A small network was shown many inputs. Here are its activations along a few directions, one row for each input.
Each table varies a few parts of the input and shows all the possible inputs, shuffled.
Descriptions start from the smaller parts, as in this example, which fits no table here: one of 6 places along a line, together with either a single point or one of 9 places around a ring or (one of 2 separate values, together with one of 8 places around a ring).
Shared parts are said once, and a part with two or three values counts as separate values.
(in the rows, 128 means zero)

Other details of the inputs shift rows strongly along two fixed directions, in all tables alike. That doesn't count.

Rows:
row 1: [153 138  11  72 114 147 161 105 127 197 129 128  51 152]
row 2: [133 122 164 204 143 134  97 129 124 114 101 143 172 110]
row 3: [126 136 142  54 103  97 135 118 114  90 192 105 128 185]
row 4: [157 150 166  75  88 113 114 105  92  83 109 119 124 214]
row 5: [125 140 146  51  99  98 141 112 114  89 183  95 129 181]
row 6: [113 100 170 180 138 121 144 160 122 145 153 149 179  99]
row 7: [143 131 160  77 117 120  96  80 131  64 143 108 110 195]
row 8: [146 144  20  53 146 132 149  83 145 172 106 115  29 105]
row 9: [139 128 151  65  95  96 159 100 101 109 171 108 138 192]
row 10: [110 108 170 173 129 122 154 154 127 144 137 137 181  94]
row 11: [139 147   7  59 109 150 147 108 148 179 122 106  34 125]
row 12: [101 111 164 160 134 120 130 164 139 121 157 130 163  84]
row 13: [107 141 177 162 133 147  96 171 120  91  92 136 158 118]
row 14: [112 100 169 178 131 119 148 152 127 144 144 145 176  95]
row 15: [101 113 160 161 140 122 127 171 136 124 165 138 167  89]
row 16: [128 119 181 192 148 140 102 123 138 124 109 149 163 121]
row 17: [127 136  36 199 165 188  94 145 164 168  60 146  90  53]
row 18: [130 122  38 172 182 155 159 132 157 234  64 157  90  27]
row 19: [140 145 154  76 106 107 100 100 111  53 128 100 113 202]
row 20: [131 131 173 196 139 132 107 147 122 114  93 144 168 120]
Description of these inputs: one of 2 separate values, together with either a single point or one of 4 places along a line or one of 5 places around a ring.
Changing only the choice among 2 separate values turns row 18 into row 8. The same change can be made to row 2. Which row results?
Answer: row 17
Change only the place on the ring of 5 in row 6. List by row number the other rows that result.
Answer: row 1, row 9, row 10, row 14
Change only the place on the line of 4 in row 16. List by row number the other rows that result.
Answer: row 2, row 4, row 20

Rows:
row 21: [121 122 148 136 138 126 113 128 133 105 141 126 140 125]
row 22: [166 146  52  57  97 132 133  78 118 148 120 117  55 199]
row 23: [117 124  37 224 180 193 122 158 177 222  63 166  97  15]
row 24: [117 135 146 128 124 123 119 146 125 103 133 119 142 125]
row 25: [133 124 157 138 130 116 130 121 115 118 116 129 147 130]
row 26: [126 124 161 129 139 116 125 120 129 109 123 125 138 123]
row 27: [119 126 143 139 123 129 115 142 129 104 143 123 143 132]
row 28: [114 118 149 117 129 108 160 140 123 136 161 123 153 114]
row 29: [120 133 152 130 120 131 123 146 122 114 124 129 143 133]
row 30: [124 128 153 139 117 134 119 140 125 114 137 130 144 143]
row 31: [120 132 151 127 140 121 118 133 130 104 131 123 139 118]
row 32: [137 120 150 148 128 120 125 116 121 122 126 132 150 136]
row 33: [149 131  34  46 103 123 160  91 130 174 155 115  52 158]
row 34: [129 129 158 135 125 120 130 134 114 119 118 134 149 141]
Changing only one part turns row 26 into row 23. The same change can be made to row 34. Which row results?
Answer: row 22
What is each input in this table made of?
Answer: one of 2 separate values, together with either a single point or one of 6 places around a ring

Rows:
row 35: [138 130 126 115 126 127 123 109 127 125 118 127 115 141]
row 36: [134 139 123 114 120 129 121 122 125 116 116 122 117 146]
row 37: [131 125 121 111 124 123 136 117 131 132 143 122 119 137]
row 38: [131 129 121 108 129 121 135 117 128 130 140 126 118 138]
row 39: [129 126 117 107 123 115 139 120 126 130 140 120 119 130]
row 40: [138 127 122 118 124 126 122 110 129 123 125 127 118 145]
row 41: [136 135 126 114 123 128 125 120 123 121 114 125 115 144]
row 42: [130 127 118 106 118 118 142 124 121 132 139 122 123 134]
row 43: [118 125 163 170 140 131 110 146 130 110 125 134 162 108]
row 44: [114 121 165 160 140 127 133 152 126 129 138 139 167 107]
row 45: [124 129 122 105 123 127 126 125 133 122 140 122 114 135]
row 46: [121 122 172 167 136 128 122 144 125 122 118 139 163 113]
row 47: [136 137 119 118 118 130 118 123 123 119 123 124 117 147]
row 48: [131 127 121 110 119 126 138 121 126 135 140 124 122 141]
row 49: [135 131 117 121 119 131 121 120 123 123 128 126 117 150]
row 50: [131 128 119 106 129 117 136 119 125 130 138 122 119 134]
row 51: [137 129 118 120 124 129 118 115 127 118 130 125 117 146]
row 52: [121 129  19 180 156 179 142 154 165 222  85 151  81  39]
row 53: [137 129 121 119 119 128 125 115 124 128 123 128 118 149]
row 54: [130 125 119 109 115 122 141 122 124 134 141 122 122 137]
row 55: [116 127 167 162 140 129 113 143 129 105 119 131 162 110]
row 56: [114 120 164 159 140 121 135 155 123 127 136 137 169 103]
row 57: [134 133 126 113 128 128 122 113 126 117 116 123 114 140]
row 58: [108 121 165 161 136 133 126 163 133 122 137 136 163 102]
What is each input in this table made of?
Answer: one of 2 separate values, together with either a single point or one of 5 places around a ring or one of 6 places around a ring
Changing only the choice among 2 separate values turns row 42 into row 39. The same change can be made to row 36. Which row results?
Answer: row 55
Change only the choice among 2 separate values in row 51. List by row number the other rows that result.
Answer: row 49
